Small tables with named rows and columns. After each table, cells are looked up by row and column.

Luv
            Vuf   Delon    Ridi    Teku
Guma     -70.87  -39.76    6.10  -12.90
Pumun    -58.37  -30.44  -59.35  -49.34
Vemopiz  -33.50  -34.33  -32.41  -37.68
Tesabu   -34.92   36.65   41.80   40.96
Gute      48.57  -16.76   43.08  -46.01
Sumik    -25.99  -38.08  -94.54  -55.63
Gezigu    23.86   65.90   89.43   19.60
Govoluk  -41.01   78.59   56.23   77.95
Zorul     51.70   -8.57  -19.59   10.25
Moluz     76.13  -69.77   25.77  -55.60
Vafu      -0.69  -14.78    6.59  -34.48
Vobi     -10.28  -31.13   43.45    5.52

Guma, Vuf: -70.87
Moluz, Delon: -69.77
Vemopiz, Delon: -34.33
Guma, Delon: -39.76
Guma, Teku: -12.90
Sumik, Teku: -55.63
Pumun, Delon: -30.44
Sumik, Delon: -38.08
Gute, Vuf: 48.57
Zorul, Teku: 10.25
Gezigu, Delon: 65.90
Pumun, Vuf: -58.37
Vobi, Ridi: 43.45
Sumik, Ridi: -94.54
Govoluk, Delon: 78.59
Sumik, Vuf: -25.99
Gute, Teku: -46.01

Mesu:
columns: Lakosom, Kupuna, Notalar
Rebol: [127, 87, 100]
Felinil: [62, 223, 154]
Lan: [116, 104, 107]
Visar: [166, 17, 66]
Rinok: [103, 127, 118]
Sanasib: [111, 109, 111]
Vid: [122, 96, 105]
Nidotaf: [111, 114, 112]

What is the Lakosom of Felinil in Mesu?
62
What is the Lakosom of Sanasib in Mesu?
111
What is the Notalar of Rebol in Mesu?
100
What is the Kupuna of Nidotaf in Mesu?
114
What is the Notalar of Rinok in Mesu?
118
What is the Lakosom of Nidotaf in Mesu?
111
What is the Notalar of Sanasib in Mesu?
111
What is the Kupuna of Lan in Mesu?
104
What is the Notalar of Vid in Mesu?
105
What is the Kupuna of Felinil in Mesu?
223
What is the Kupuna of Rebol in Mesu?
87
What is the Kupuna of Visar in Mesu?
17
What is the Kupuna of Vid in Mesu?
96

Kuvoba =
,Mir,Falafa,Rekefi,Bomo
Letabup,104,109,142,79
Funol,108,52,64,183
Sabok,213,161,178,113
Ker,14,121,87,172
Dosi,211,133,178,108
Vatu,135,101,143,55
Vut,83,139,116,95
Rukef,77,64,77,200
Gova,207,101,173,100
Bokile,10,126,93,167
Pev,46,163,79,109
Vol,212,147,168,38
Rad,39,166,75,110
Nilepe,124,96,143,60

Ker, Rekefi => 87
Pev, Falafa => 163
Sabok, Bomo => 113
Vut, Falafa => 139
Vol, Rekefi => 168
Pev, Mir => 46
Nilepe, Rekefi => 143
Rad, Mir => 39
Rad, Bomo => 110
Ker, Falafa => 121

Kitone:
	Kod	Zum	Simuda	Sipar	Gem	Biv	Rorazev	Pak
Vis	59.0	62.3	68.0	25.0	57.1	31.4	65.4	53.3
Gon	58.2	65.3	53.4	54.7	50.9	46.2	65.0	64.2
Mez	57.3	65.9	64.3	74.5	59.6	39.3	58.7	62.6
Miko	59.3	67.5	56.4	67.9	59.0	60.7	57.6	42.3
Vul	58.6	48.5	52.9	67.5	54.5	49.4	54.4	63.1
Kol	60.0	67.5	59.5	38.3	68.3	54.6	74.2	67.0
Dipopi	52.5	53.2	66.3	51.1	43.7	65.2	63.2	51.4
Bilogiv	62.0	64.8	72.0	67.2	66.1	83.9	44.2	50.5
Nelil	46.6	46.1	67.2	78.6	61.2	67.2	54.1	46.0
Buzimuz	55.2	58.2	53.3	30.9	53.7	52.2	46.6	64.4
Kufa	68.5	62.8	57.3	61.1	56.2	63.3	59.1	60.2
Dukapo	51.1	52.7	39.4	56.6	57.9	76.1	86.9	66.8
Fimas	64.4	52.8	62.6	50.9	59.0	56.6	61.9	60.2

Rorazev of Vis is 65.4
Pak of Kufa is 60.2
Pak of Mez is 62.6
Sipar of Dipopi is 51.1
Zum of Vul is 48.5
Biv of Miko is 60.7
Pak of Vul is 63.1
Kod of Fimas is 64.4
Sipar of Gon is 54.7
Gem of Dukapo is 57.9
Sipar of Nelil is 78.6
Zum of Fimas is 52.8
Gem of Kol is 68.3

Kese
|  | Fak | Zibose | Pibafes | Tum | Gufam | Kamev | Fupige |
|---|---|---|---|---|---|---|---|
| Viv | 46 | 10 | 12 | 19 | 42 | 19 | 39 |
| Lasoro | 42 | 17 | 15 | 14 | 41 | 83 | 37 |
| Zinila | 46 | 14 | 13 | 5 | 39 | 86 | 40 |
| Zugoza | 16 | 18 | 20 | 30 | 43 | 46 | 39 |
| Pomu | 46 | 15 | 17 | 25 | 42 | 15 | 38 |

Kamev of Zugoza: 46
Zibose of Zugoza: 18
Kamev of Pomu: 15
Tum of Zinila: 5
Fak of Lasoro: 42
Zibose of Pomu: 15
Pibafes of Pomu: 17
Kamev of Viv: 19
Fak of Zugoza: 16
Gufam of Zugoza: 43
Pibafes of Lasoro: 15
Gufam of Pomu: 42
Tum of Zugoza: 30
Gufam of Lasoro: 41
Fupige of Lasoro: 37
Zibose of Zinila: 14
Tum of Viv: 19
Pibafes of Viv: 12
Pibafes of Zinila: 13
Fupige of Viv: 39

Leb =
	Zal	Munil	Tul	Batu	Gavek	Pode
Sazol	33	-66	-1	-42	-41	-87
Filur	26	-13	-36	1	-57	-9
Sedopuf	2	-57	-17	-25	-37	-14
Sufum	-11	-62	-49	-11	-18	-38
Mab	4	-30	-10	-52	-48	-76
Loguten	13	-12	-42	-8	2	-47
Mel	-2	-51	-22	-76	7	18
Puf	28	-24	-1	-37	-47	0
Gibep	22	-17	-37	-25	67	-6
Zem	36	-76	-8	42	-52	2

Loguten, Gavek -> 2
Loguten, Pode -> -47
Sedopuf, Pode -> -14
Sazol, Gavek -> -41
Mel, Zal -> -2
Filur, Gavek -> -57
Sufum, Zal -> -11
Sedopuf, Zal -> 2
Zem, Gavek -> -52
Sufum, Tul -> -49
Gibep, Zal -> 22
Puf, Tul -> -1
Sedopuf, Batu -> -25
Sazol, Pode -> -87

Mepi:
,Moda,Sovena,Dup,Sug,Muro,Nak,Noni
Bok,118,88,54,149,103,60,78
Ropenu,88,120,157,168,112,99,76
Pegoku,132,98,25,156,112,104,83
Gose,68,62,163,209,187,88,22
Gaveru,106,79,76,145,97,24,78

What is the Dup of Ropenu in Mepi?
157
What is the Sug of Ropenu in Mepi?
168
What is the Noni of Gaveru in Mepi?
78
What is the Sovena of Gaveru in Mepi?
79
What is the Sovena of Ropenu in Mepi?
120
What is the Dup of Pegoku in Mepi?
25
What is the Sovena of Pegoku in Mepi?
98
What is the Muro of Gaveru in Mepi?
97
What is the Nak of Gaveru in Mepi?
24
What is the Muro of Ropenu in Mepi?
112
What is the Dup of Gose in Mepi?
163
What is the Sovena of Gose in Mepi?
62
What is the Nak of Ropenu in Mepi?
99
Row with the largest Noni: Pegoku

Bego
|  | Rosi | Pemoze | Tazut | Karelur | Lumade | Gug | Kuz | Moteb | Fif |
|---|---|---|---|---|---|---|---|---|---|
| Gom | 223 | 480 | 762 | 736 | 446 | 429 | 424 | 477 | 840 |
| Gere | 841 | 627 | 659 | 572 | 626 | 706 | 717 | 757 | 367 |
| Mumebof | 984 | 647 | 762 | 483 | 687 | 646 | 676 | 810 | 98 |
| Dufa | 357 | 305 | 714 | 574 | 281 | 788 | 843 | 251 | 375 |
| Gomatik | 590 | 702 | 729 | 537 | 698 | 328 | 237 | 782 | 647 |

Pemoze of Mumebof = 647
Lumade of Gom = 446
Gug of Dufa = 788
Fif of Dufa = 375
Rosi of Gom = 223
Karelur of Gomatik = 537
Karelur of Gere = 572
Karelur of Mumebof = 483
Lumade of Gomatik = 698
Lumade of Gere = 626
Lumade of Mumebof = 687
Gug of Gomatik = 328
Rosi of Mumebof = 984
Gug of Gom = 429
Fif of Mumebof = 98

